Each row has a name. After each piece below comes the name of the row it's from, unless a question asks for something else. Each question is about the rows just above it.

[-43.6  16.0 -27.2   9.6 -24.5 -38.4  29.1 -69.1 -14.5] -> <33>
[ 48.7  45.4  -9.7 -53.2  51.8 -52.0  -1.4 -69.0  -1.7] -> <26>
[-85.1   8.2 -69.4 -68.0  18.4 -27.0  64.2 -22.4  32.1] -> <55>
[ 21.7   1.3  53.5  46.9 -32.7  12.0  -2.0  -3.4  31.5] -> <30>
[ 48.7  45.4  18.3 -53.2  51.8  69.4 -45.0 -10.4 -26.0] -> <122>
[ 21.7  52.0  53.5  46.9 -32.7  12.0  -2.0  -3.4  31.5] -> <42>
[-85.1   8.2 -69.4 -68.0  18.4 -27.0  64.2 -22.4 -20.3] -> <6>
Where do [-85.1   8.2 -69.4 -68.0  18.4 -27.0  64.2 -22.4 -20.3] appear? : <6>
The entry that follows [-69.0]: : [-1.7]

